These are the activations of a small neural network, seen along a few directions. Each row is one input.
In each table, some parts of the input vary, and every possible input appears once, in random order.
A made-up example of a description, with smaller parts first: one of 8 places around a ring, together with either a single point or one of 9 places around a ring or (one of 3 separate values, together with one of 6 places along a line).
Shared parts are said once, and a part with two or three values counts as separate values.
In the rows, 100 means zero.

Other details of the inputs shift rows strongly along two fixed directions, in all tables alike. That doesn't count.

Table:
R1: [107 137 94 76 103 95 112 72 90 85 110 76 110]
R2: [87 128 101 107 125 89 113 52 106 92 108 78 108]
R3: [71 123 95 86 101 100 142 91 95 65 139 126 88]
R4: [78 117 86 100 100 79 147 87 95 63 135 129 87]
R5: [102 140 91 83 95 96 85 48 91 118 103 44 130]
R6: [114 78 99 120 87 101 58 119 104 138 72 87 112]
R7: [121 73 109 107 90 108 85 136 98 107 77 111 94]
R8: [94 87 115 112 91 118 83 136 101 117 90 122 91]
R9: [107 58 103 106 84 107 83 128 101 116 91 116 92]
R10: [93 92 119 118 128 95 143 123 115 63 107 151 66]
R11: [78 120 98 88 100 91 146 89 92 68 142 125 82]
R12: [111 82 108 97 97 121 81 143 102 109 80 112 94]
R13: [95 51 111 118 117 103 98 129 120 107 93 127 77]
R14: [119 79 103 109 83 110 48 104 96 146 66 68 121]
R15: [122 136 69 75 100 86 77 42 96 107 86 27 147]
Each input here is: one of 3 separate values, together with either a single point or one of 4 places along a line.
- Changing only the choice among 3 separate values turns R3 into R8. The same change can be made to R11. Which row results? => R5
- List by row number the other rows that have the choice among 3 separate values in common with R1. => R7, R10, R12, R15

Table:
R16: [87 124 91 73 73 101 115 79 80 91 131 94 104]
R17: [92 112 88 92 112 94 88 42 100 108 104 54 120]
R18: [108 35 99 118 102 102 77 141 116 126 76 121 88]
R19: [98 89 95 95 65 100 100 125 84 111 113 116 94]
R20: [96 130 94 93 117 97 91 47 104 113 96 57 123]
R21: [82 114 123 125 118 90 143 117 111 70 113 148 70]
R22: [103 112 90 88 121 98 95 64 105 103 103 68 116]
R23: [81 96 109 103 122 97 145 116 109 64 118 148 69]
R24: [98 123 91 89 120 96 89 49 100 107 100 54 121]
R25: [91 124 113 94 79 99 143 137 86 66 130 148 71]
R26: [75 90 107 127 111 81 141 109 103 73 126 148 69]
R27: [128 68 96 96 111 109 53 113 118 134 56 67 115]
R28: [103 77 88 99 63 110 67 132 88 130 93 102 110]
R29: [123 58 124 130 108 108 74 148 110 116 62 116 87]
R30: [128 72 119 105 66 119 80 171 89 114 76 128 85]
R31: [104 126 103 103 122 86 135 77 103 61 110 104 97]
R32: [107 70 107 100 71 128 65 166 92 128 85 124 94]
R33: [92 150 101 92 81 98 143 106 79 50 125 129 93]
R34: [120 55 115 119 112 109 74 151 119 121 72 116 87]
R35: [95 128 99 90 79 105 112 122 87 82 114 118 97]
R36: [89 90 98 102 114 97 113 85 107 91 115 106 94]
R37: [102 107 75 93 112 83 92 47 103 110 106 57 125]
R38: [105 130 93 93 120 89 90 54 103 102 94 52 123]
R39: [71 117 107 111 113 91 137 71 104 77 125 119 86]
R40: [107 74 92 88 65 124 47 124 90 141 84 83 118]
R41: [73 97 110 131 108 83 142 107 107 79 123 151 71]
R42: [96 105 79 78 114 96 94 45 106 103 100 56 123]
R43: [137 67 99 100 109 109 55 110 113 127 49 68 118]
R44: [110 129 104 105 114 92 99 62 104 98 84 70 119]
R45: [100 131 91 68 78 106 99 84 80 104 116 79 113]
- Changing only one part turns R45 into R19. The same change can be made to R23. Which row results? => R18
- What is each input in this table made of? => one of 5 places along a line, together with either one of 2 separate values or one of 4 places along a line
- Change only the place on the line of 4 in R26. List by row number the other rows that result. => R18, R37, R41
- Change only the choice among 2 separate values in R30. List by row number the other rows that result. => R33
- List by row number the other rows that have the place on the line of 5 in common with R35. => R21, R25, R27, R34, R38
